A small network was shown many inputs. Here are its activations along a few directions, one row for each input.
Each table varies a few parts of the input and shows all the possible inputs, shuffled.
A made-up example of a description, with smaller parts first: values(3) and (point or ring(9) or (line(4) and ring(8))).
Shared parts are said once, and a part with two or three values counts as separate values.

Other details of the inputs shift rows strongly along two fixed directions, in all tables alike. That doesn't count.

Rows:
row 1: [-19 -12  -3 -14 -53  30  15 -20 -28 -38  25   2]
row 2: [ 15 -24  -6 -35  27  22 -32   5  51 -25  15   2]
row 3: [-18 -17  -1 -20 -46  40  14 -18 -34 -31  13   4]
row 4: [-17 -14  -2 -21 -49  40  12 -11 -32 -33  10   7]
row 5: [-10  36   3  41 -12 -17  14   2 -58  19 -37  12]
row 6: [ -7  37  10  41 -18 -16  22   3 -54  29 -29   0]
row 7: [ 20 -26  -1 -34  23  26 -20   3  57 -16  16  -6]
row 8: [-15 -18  -1 -15 -49  38  14 -22 -29 -34  13   9]
row 9: [ 27  19   9  23  67 -42  -4   9  20  42  -2 -10]
row 10: [-14 -11  -1 -18 -57  46  13 -10 -24 -26   3  -3]
row 11: [ 27  16  10  22  70 -36  -5  12  17  45  -7  -8]
row 12: [ -3  40   2  50 -24 -24  19   1 -47  20 -26   2]
row 13: [ -8  34   8  45 -14 -20  20  -5 -53  16 -35  17]
row 14: [ 18  25  10  19  71 -38 -16  18  18  35 -15   0]
row 15: [ -5  42   4  43 -22 -22  17   3 -52  25 -26  -3]
row 16: [ 21 -30  -4 -30  25  19 -14  -6  55 -15  32  -5]
row 17: [ 11 -24   0 -43  33  20 -24   8  43 -19  29  -5]
row 18: [-16  -6  -4 -20 -60  44   4  -4 -27 -25   8  -9]
row 19: [ 19 -27  -2 -32  25  16 -14  -3  54 -16  37 -13]
row 20: [ -2  26   8  44 -11 -16  31  -7 -57  30 -27   4]
row 21: [ -9 -13  -5 -12 -61  37  18 -15 -20 -31  15   4]
row 22: [ 16 -26  -5 -34  28  15 -21   0  52 -26  29   5]
row 23: [ 15 -29  -4 -32  31  15 -19  -6  50 -23  33   3]
row 24: [ 28  20   4  23  65 -31 -15  20  23  40 -25  -4]
row 25: [ 19 -23  -4 -31  20  21 -20   2  60 -18  23  -5]
row 26: [-19  -7  -2 -22 -54  32  11 -11 -31 -35  21   0]
row 27: [-50 -34 -16 -22 -76   7  10  -9  -8 -21   2  -4]
row 28: [ 18 -26   0 -41  27  24 -19   9  47 -11  28 -14]
row 29: [-37   5  -5  39 -32 -46  21  -2 -38  36 -50  10]
row 30: [ 33  14   7  27  66 -36  -4  12  25  38 -17   4]
row 31: [ 20 -24  -4 -33  22  16 -16   4  55 -19  33 -11]
row 32: [-11  41   6  47 -17 -28  21  -3 -51  13 -23  10]
row 33: [ 19  26   5  19  70 -38 -23  22  16  34 -17   0]
row 34: [-11 -16  -2 -19 -54  44  17 -10 -27 -25   9  -2]
row 35: [-18  -9  -4 -15 -56  30  13 -13 -26 -40  21   5]
row 36: [ 28  22   8  22  65 -42  -6  16  22  40  -6  -8]
row 37: [  9 -17   0 -41  28  16 -27   6  49 -22  29  -9]
row 38: [-52 -35 -12 -30 -71  15   7  -4 -16 -13  -4  -7]
row 39: [ -6  -6  -7  21  49 -69 -12  14  42  48 -30   4]
row 40: [ -4  39   7  49 -23 -24  25  -2 -46  21 -24   2]
row 41: [ 23  23   5  28  66 -43 -13  11  27  28 -15  11]
row 42: [ 20 -22  -9 -30  19  21 -26   5  59 -19  21  -6]
row 43: [ 31  19   4  28  62 -34 -15  15  27  37 -25   1]
row 44: [-11  43   4  41 -17 -26  12   2 -58  17 -25   5]
row 45: [-52 -32 -13 -29 -74   9   8  -7 -13 -16   2  -8]
row 46: [-20  -3  -8 -14 -59  32   2 -10 -24 -42  14   2]
row 47: [ -6  41   9  42 -21 -22  23   0 -51  26 -24  -2]
row 48: [ -9 -20  -1 -13 -55  41  19 -21 -24 -26  12   1]
row 49: [-11  31  10  40  -7 -22  24  -5 -64  24 -19   8]
row 50: [ 17 -29  -2 -36  31  20 -21   1  49 -23  23   4]
row 51: [-39   6  -5  34 -29 -43  22   2 -43  40 -49   5]
row 52: [ 14 -20  -9 -33  24  17 -31   4  54 -27  22   2]
row 53: [ 11 -24  -1 -41  32  25 -26   6  48 -20  18  -3]
row 54: [ 21  21   9  21  73 -46  -9   8  15  34  -1  -1]
Description of these inputs: ring(6) and (point or (values(2) and line(4))).
Changing only the ring(6) part turns row 14 into row 13. The same change can be made to row 17. Which row results?
Answer: row 50
Change only the line(4) part in row 20. List by row number the other rows that result.
Answer: row 10, row 24, row 34
List by row number the other rows that have the ring(6) part in common with row 1.
Answer: row 12, row 19, row 27, row 31, row 32, row 35, row 40, row 46
A walk changes only the ring(6) part. It starts at row 39 and steps to row 29. List the rest of the walk in order.
Answer: row 51, row 38, row 45, row 27

Rows:
row 55: [-15  12 -13   5 -29  14 -22  10 -19 -11 -23  -4]
row 56: [ 19 -18  -2 -14  25  21 -13 -18  43 -36  35  11]
row 57: [  0   7   1  17 -48  29  31 -13 -62   5  11 -16]
row 58: [ -9 -22   0 -31 -25  31   3  13  23   2  -4 -19]
row 59: [-10 -14   4 -52  25  -1 -21  14  29 -26  32  -5]
row 60: [  0  19  11  11 -60  28  28  -3 -40 -10 -24  11]
row 61: [ -3   7   1  -3  55 -24 -35  24   8  34 -26  -7]
row 62: [-21 -20  -8 -15 -22  11 -16 -10  29 -30  -1   5]
row 63: [ -1  21   9  12  12 -42  16  16  -4  26   5 -19]
row 64: [30 15 17  4 69 -8 -3 14  4 19 -7 12]
row 65: [-12  16   9   6  25 -14  -5  21 -10  27 -40   9]
row 66: [ 22 -16   8 -22 -10  42  19  -1   8  -9  24 -13]
row 67: [ -4 -45 -33 -11 -22   1  -5  -3  19 -29   6  21]
row 68: [-11 -44   0 -32   3   3  -7  -6  59   3  15 -21]
row 69: [ 13  18  -6  16 -13  27  -4  -6 -33 -21   7   4]
row 70: [ -3   8  -1  15  10 -20  -6  18  -6  46 -25 -27]
row 71: [-34   3   0  18 -68  -1  15 -20 -29  -4 -19   7]
row 72: [ 33  34   8  32  29  -1   4   8 -12   1 -15  16]
row 73: [ -6 -63 -25 -20 -26  -2  17  -4  19   1  16  -2]
row 74: [  8  18  20   7  31  -8  10  14 -15  20 -33  14]
row 75: [  0 -25  -1 -12 -19  19   1 -31  26 -19  14   3]
row 76: [  8 -15 -22  32   6 -47   7   2   3  28 -18  21]
row 77: [ 16  26  -7  25  17 -15 -20   4 -16  25 -11 -13]
row 78: [  2  22  14  14  36 -31  10   2 -24   9  10  12]
row 79: [-17  13   3  14   6 -42  11  15   7  37 -10 -16]
row 80: [-15  -5  10   4  52 -43 -15   3  25  29 -21   7]
row 81: [-35 -32 -20   7 -50 -12  27 -11 -56  -3 -15  28]
row 82: [-24  -3 -12 -23 -23   7 -19   8  25 -34   8   2]
row 83: [  2 -21 -11 -26 -15  29 -11  -2   0  -1  22 -36]
row 84: [  4  35   5  17  10 -40  -1  14  -2  12   1  -2]
row 85: [-20   5  -2  28 -51   9  23 -35 -39 -23 -15  17]
row 86: [-20  17  -1  10 -66  23  13   4 -35  -2 -32   6]
row 87: [ 21  13  18  16  16  -9  26  14   0  35 -26  -9]
row 88: [  2  22  -5  20   8 -18 -23  16  -4  31 -29  -9]
row 89: [ 33 -11  -6 -23  20  35 -26  -2  30 -17  36  -9]
row 90: [  5 -29   5 -14 -10  22  23 -26  15 -10  39 -10]
row 91: [-35  -8   8  10 -40   6  29 -36 -52  -8 -12  16]
row 92: [  2  28  -1  23  14 -11 -10  22   5  13 -43  10]
row 93: [-38 -16  -1 -41 -12   5 -13   7  10 -20  12   1]
row 94: [-12  12   3   7 -32  29  15 -12 -76 -10   3   7]
row 95: [ 10 -15   2  -9 -12  24   5 -27  16 -24  35   8]
row 96: [ 19  -5  -2 -22  22  12 -17   1  39 -43  42   4]
row 97: [  1  38   2  21  16 -39  -6  17  -5  -3  -5   4]
row 98: [ 23  -8   1 -26  15  11 -12  -3  42 -28  48  -2]
row 99: [ 12   3  15  13  69 -28   2 -11  10  20   9  15]
row 100: [ 15  18  12  24  20 -32  27   1  -9  24  17 -11]
row 101: [ 39  -9   5 -26  18  39 -12   3  39 -21  26   1]
row 102: [-13  22 -15  19 -49  22  -6  -8 -60 -20 -11  -5]
row 103: [ 25 -10   4 -30  17  35 -17  13  47 -32  -1   6]
row 104: [ 15 -11   9  20  47 -34  14 -16  34  41  -5 -12]
row 105: [ -1  17  -2  11  34 -16 -19   6 -33  24 -15  -8]
row 106: [-21  -6  -7 -27 -30   6 -14   5  27 -19  14  -4]
Changing only one part turns row 75 into row 104. The same change can be made to row 71. Which row results?
Answer: row 68
What is each input in this table made of?
Answer: line(4) and (point or (values(2) and ring(6)))
List by row number the other rows that have the line(4) part in common with row 92.
Answer: row 55, row 56, row 62, row 67, row 69, row 72, row 82, row 85, row 96, row 97, row 102, row 103

Rows:
row 107: [-15 -49 -10 -49  53 -31 -31   1  73  -8  38   1]
row 108: [ 32  35  22  30  67 -18   7  18 -24  57 -28  -7]
row 109: [  8 -72  -9 -37  41  -9 -11  -6  91  18  13  -9]
row 110: [  4  34   4  29  32 -47 -10  38   6  67 -47 -24]
row 111: [  2 -13 -15 -40  39  -2 -61  27  86 -25  -2   1]
row 112: [ 27 -12  10 -52  77  28 -36  17  41  -9  34 -19]
row 113: [ 12 -20   4 -34 -60  65  26 -20  -5 -37  56 -23]
row 114: [  4 -28  -5 -34 -45  82  -1 -17 -14 -59   8  20]
row 115: [ 58 -19  -4 -11  52  16 -17  -6  82 -24  38   6]
row 116: [ 18  51  16  31  76 -36 -16  15 -32  26 -17  16]
row 117: [ 39  28  16  43  63 -13   5   8 -14  52 -42   7]
row 118: [ 16 -26 -19 -34  33   8 -52  26  93 -11 -12  -3]
row 119: [-11  50  -2  30  41 -64 -33  35  -1  36 -36  -1]
row 120: [ 12  31   9  58 -67  15  57 -28 -70   9  -9   3]
row 121: [-23 -34 -16 -43 -83  62 -11   3  16 -30  -8 -18]
row 122: [ 24  46  14  42  73 -31 -12   9 -20  18 -34  31]
row 123: [  1 -10   2 -38 -53  55  15 -19 -14 -52  67 -23]
row 124: [ -8  44   3  26  40 -56 -22  39  -3  53 -36 -24]
row 125: [-59   1   0  25 -63 -35  47 -17 -81  23 -11  -4]
row 126: [-41 -12 -10  46 -72 -27  48 -28 -60  11 -39  30]
row 127: [-40 -69  -8 -53 -68  32  24 -19   5 -16  30 -17]
row 128: [ -3  -4  -2 -33 -52  48   3 -23 -13 -69  67  -1]
row 129: [-55   1  -6  39 -65 -38  39 -26 -66  -2 -29  33]
row 130: [ -3  48   6  58 -58  -3  40 -27 -76 -26  -1  27]
What is each input in this table made of?
Answer: values(4) and ring(6)
Changing only the values(4) part turns row 109 into row 120. The same change can be made to row 107. Which row results?
Answer: row 128
Change only the values(4) part in row 130. List by row number the other rows that result.
Answer: row 111, row 122, row 129
Change only the ring(6) part in row 112. List by row number the other rows that result.
Answer: row 108, row 114, row 116, row 117, row 122
Change only the ring(6) part in row 111. List by row number the other rows that result.
Answer: row 110, row 118, row 119, row 121, row 124
